Each row below holds a small network's activations on one input, seen along a few directions.
In each table, some parts of the input vary, and every possible input appears once, in random order.
Descriptions start from the smaller parts, as in this example, which fits no table here: one of 4 places along a line, together with either a single point or one of 9 places along a line or (one of 3 separate values, together with one of 5 places around a ring).
Shared parts are said once, and a part with two or three values counts as separate values.
In the rows, zero is written as 128.

Table:
row 1: [ 97 144 107 105 129 114 125 105 101 134 145 129  78]
row 2: [160  93 138 138 130 161 131 128 159 143  99 173 145]
row 3: [ 90 120 109 163 118 138 126 131 115 119 111 133  95]
row 4: [115 100 103 126 105 153 128 121 113 188 104 150  84]
row 5: [113 106 116 164 101 153 121 132 122 166 105 157  86]
row 6: [138 106 138 142 154 142 140 130 157 101 106 141 149]
row 7: [161 174 166 111 121  82 130 172 119  89 170  40 231]
row 8: [117 189 149 139  97  73 112 174  83 113 169  20 169]
row 9: [143 136 141 119 156 120 131 110 147  91 141 153 140]
row 10: [101 148 123 148 131 110 118 114 115 112 142 137  78]
row 11: [159  91 116  99 132 166 137 120 158 165 101 164 144]
row 12: [140 128 130  82 163 125 139 100 145 113 145 139 137]
Q: What is each input in this table made of?
A: one of 2 separate values, together with either a single point or one of 5 places along a line
Q: The inputs of row 8 and row 7 match in every part but the choice among 2 separate values. If row 1 is changed in the same way as row 8 into row 7, which row does it become?
A: row 12

Table:
row 13: [117 146 148 150 131  88 127 117 133 108 162 103 141]
row 14: [139 134 140 135 106 104 130 162 132 145 161  94 145]
row 15: [122 162 149 158 153 108 115 136 127  98 143 100 139]
row 16: [133 156 124  90 134 104 120 105  98 115 151 103 134]
row 17: [122 135 144 157 103 103 124 140 130 139 147  88 159]
row 18: [134 145 144 128 134  89 132 139 135 114 176 109 127]
row 19: [126 113 106 165  84 151 108 127 118 170  86 207  72]
row 20: [206  80 165  98 152 159 145 130 192 125  98 171 215]
row 21: [121 124 109 156 112 140 112 102 122 136 103 222  55]
row 22: [105  77  74 128 146 165 153 111 154 178  68 154 102]
row 23: [201  92 167  92 181 147 146 107 196  94 114 186 196]
row 24: [ 98 131 133 145 103 123 126 166 113  90 112  94 165]
row 25: [120  78 120 157 110 183 135 117 113 171 111 184  84]
row 26: [129 172 133 115 125 111 140 126 132 116 175 110 130]
row 27: [135 150 116 103 111 119 116 152 111 151 161  96 154]
row 28: [127 152 146  81 147 103 134 119  84 111 128 103 126]
row 29: [128 151 145 165 124 122 113 159 124 129 127  85 157]
row 30: [109  77 106 124 116 174 114 113 163 181  91 164  69]
row 31: [132 151 131 153 144 108 127 138 116  70 126  95 134]
row 32: [115  90 122 148 139 171 139  92 117 138 128 199  66]
row 33: [134 162 129 122  98 125 137 149 129 146 160  94 149]
row 34: [105  89 109 116 145 163 116  88 167 148 108 179  51]
row 35: [130 161 121  97 139 104 119 129 114 120 176 112 135]
row 36: [137 140 127 159 115 122 124 161 113 101 111  79 152]
row 37: [137 145 119  96 106 119 117 127  95 146 136  87 153]
row 38: [131 141 142  87 119 118 131 141  81 141 112  87 145]
row 39: [ 92 142 137 139 132 108 129 143 116  59 128 110 146]
row 40: [101  89  77 121 175 154 156  86 158 145  84 170  84]
Q: What is each input in this table made of?
A: one of 2 separate values, together with either a single point or one of 4 places along a line or one of 9 places along a line
Q: The inputs of row 37 and row 16 match in every part but the choice among 2 separate values. If row 38 is changed in the same way as row 37 into row 16, which row does it become?
A: row 28

Table:
row 41: [131  75 112  83 155 185 147  88 182 166 118 186 120]
row 42: [149 123 138  99 201 129 134  58 155  66 137 227  93]
row 43: [108 158 140 155 101  96 101 149  93 122 176  79 133]
row 44: [167  68 114  95 133 166 145 101 148 186 100 200 131]
row 45: [115 118 117 153  87 160 104 136  88 184  87 157  64]
row 46: [160 131 149 100 172 119 152 152 129  93 133  97 192]
row 47: [ 93 109  99 179  77 155 115 148  99 135  86 155  70]
row 48: [ 63 110 106 185 114 132 122 135 133 149  93 149  62]
row 49: [109 107  95 121  90 144 125 122  92 204 116 165  52]
row 50: [123 192 118 154  86  92 118 159 113 140 172  87 130]
row 51: [100 167 142 156 108 107 122 142  81 115 171  69 134]
row 52: [184 153 157 120 126 110 138 152 175 122 152 120 191]
row 53: [163 144 142  74 150 101 127 127 146 101 111  98 196]
row 54: [172  84 138 125 128 187 122 117 145 163  70 193 144]
row 55: [160 127 180 120 146 124 143 136 142  98 150 101 193]
row 56: [156 135 150  80 152 111 139 138 142  87 114  92 195]
row 57: [179 132 162 117 132 111 124 154 167 113 158 117 194]
row 58: [ 98 162 138 141 107  99 134 138  77 110 158  60 129]
row 59: [ 95 175 112 116 116  96 116 146  82 105 136  58 135]
row 60: [103 182 102 111 112  84 107 133  84 119 132  65 136]
row 61: [143  76 101 133 170 162 144  86 195 145  96 167 114]
row 62: [117 177 126 153  94  97 102 159 106 131 178  84 133]
row 63: [ 98 173 114 133 131 101 130 157  71 110 154  63 133]
row 64: [168 114 175 120 136 110 124 141 151 105 157 113 194]
row 65: [ 93 158 118 128 153 105 121  70  94  85 156 192  22]
row 66: [120  76 126 158 155 155 143 118 191 130  76 185 138]
row 67: [ 88 111  80 161 132 142 123 107 138 163 114 129  36]
row 68: [ 76 107  91 110 115 162 128 110 125 184 135 148  39]
row 69: [151  74 121 150 115 179 133 130 158 114  68 190 147]
row 70: [158 123 176 106 146 117 155 132 137  93 138  93 189]
Q: The inputs of row 48 and row 66 match in every part but one. If row 58 is changed in the same way as row 48 into row 66, which row does it become?
A: row 70
Q: What is each input in this table made of?
A: one of 2 separate values, together with either a single point or one of 6 places around a ring or one of 8 places along a line
Q: Which other rows does row 57 become when the place on the line of 8 takes its other values? List them by row number.
A: row 46, row 52, row 53, row 55, row 56, row 64, row 70
